Each row below holds a small network's activations on one input, seen along a few directions.
Each table varies a few parts of the input and shows all the possible inputs, shuffled.
A made-up example of a description, with smaller parts first: one of 6 places along a line, together with either a single point or one of 11 places along a line or (one of 2 separate values, together with one of 8 places around a ring).
Shared parts are said once, and a part with two or three values counts as separate values.
In the rows, zero is written as 128.

Other details of the inputs shift rows strongly along two fixed directions, in all tables alike. That doesn't count.

A family of inputs:
row 1: [160 138 116 156 151  81 203 155  76 175 119 117]
row 2: [152 143 131 163 126 107 163 107 106 165 107 115]
row 3: [110 219 182 185  22  82 105 198 152 146 168 106]
row 4: [160 121 116 133 175 108 179 127  86 144 106 129]
row 5: [116  54 108  67 192 186  88  89 139  53 107 157]
row 6: [132 135 121 117 124 131 115 105 139 146 128 120]
row 7: [ 62 113 113 101  63 182  56 167 186 118 178 139]
row 8: [164 178 132 178 103  94 174 139 101 192 132 114]
row 9: [140  88 122 121 174 132 146  80 109 110  93 132]
row 10: [ 68 119 106  79  79 197  29 131 206 106 162 148]
row 11: [124  93 136  77 209 110  88 108 126  25  75 139]
row 12: [165 114 139 139 167 108 197 108  84 141 122 118]
row 13: [121  54 104  50 208 176  84  67 145  61  94 145]
row 14: [127 169 145 128 132  83  95 137 141 103 107 124]
row 15: [150 107 119 120 170 139 139 110 111 116 105 137]
row 16: [167 161 153 148 180  48 157 139  86 108  77 115]
row 17: [ 70 118 127 107  62 197  66 155 189 110 186 145]
row 18: [102 176 121 154  42 121 115 180 156 191 176 119]
row 19: [151 150 122 155 127 104 157  97 114 166 106 116]
row 20: [ 79 137 127 135  47 161 105 181 168 146 193 130]
row 21: [106  64 116  65 169 180  78  84 153  72 119 141]
row 22: [167 115 134 149 168 118 198 120  81 131 121 131]
row 23: [170 130 141 172 151  93 214 103  76 159 109 118]
row 24: [107 175 142 173  32 133 121 185 143 188 182 118]
Description of these inputs: one of 4 places along a line, together with either a single point or one of 5 places along a line.
The inputs of row 3 and row 16 match in every part but the place on the line of 4. If row 23 is changed in the same way as row 3 into row 16, which row does it become? -> row 2
Change only the place on the line of 4 in row 21. List by row number the other rows that result. -> row 6, row 12, row 13
List by row number the other rows that have the place on the line of 4 in common with row 6. -> row 8, row 10, row 14, row 18, row 19

A family of inputs:
row 25: [112 108 104 143 114 141 151 144 119 161 144 138]
row 26: [163 101  99 118 188 124 161  69  88 141  84 137]
row 27: [ 74  80 144  81 120 157  58  97 176  66 130 123]
row 28: [ 85 114 124  81 136 172  55 118 187  61 123 156]
row 29: [118 152 118 150  78 132 144 160 118 186 179 124]
row 30: [120 132 122 115 100 150 118 140 143 159 165 132]
row 31: [132 172 147 200  69  79 166 196  99 193 140 107]
row 32: [111 166 132 142  80 129  76 125 156 122 128 136]
row 33: [125 148 118 136  87 144  95 118 155 140 123 122]
row 34: [105 121 114 139  91 147 125 165 148 134 143 129]
row 35: [185 138 132 155 186  67 177 100  61 147  63 113]
row 36: [112 154 130 133  80 153 106 150 173 145 143 121]
row 37: [154 199 154 193  78  75 142 162 111 201 138  98]
row 38: [102 136 135  94 112 145  72 146 168  87 153 146]
row 39: [149  87 127  76 213 119 124 113 107  80  95 134]
row 40: [161 124 122 119 204  95 150  97 100  96  88 139]
row 41: [170 110 109 114 200 115 161  95 105 116  89 125]
row 42: [114 112 105 103 125 168  88 100 157 137 141 140]
row 43: [104 111 112 101 124 175 101 112 161 134 135 141]
row 44: [112 133 127 148 115 112 138 162 123 118 130 141]
row 45: [161 100 131 147 176  83 231  80  68 160 110 110]
row 46: [119  79 161 118 116 245  67 102 156  54 153 161]
row 47: [159 193 147 177  70  90 176 182 116 200 162 101]
row 48: [ 88 144 159 140  72 119 106 126 161 110 156 120]
row 49: [111 149 144 131 104 132  92 147 154 135 127 120]
row 50: [142  80  99  79 207 141 148 114 105  79 108 137]
row 51: [174 127 131 139 196  69 197 141  50 136 100 115]
row 52: [117 176 140 152  80 106 128 176 124 141 165 128]
row 53: [130  65 125  88 191 128 158  72 124  74  97 120]
Describe the family of inputs behind these rows. -> either a single point or (one of 4 places along a line, together with either a single point or one of 6 places along a line)
Change only the place on the line of 6 in row 35. List by row number the other rows that result. -> row 31, row 37, row 39, row 49, row 51
A walk changes only the place on the line of 4. It starts at row 25 and steps to row 34. List the rest of the walk in order. -> row 31, row 44
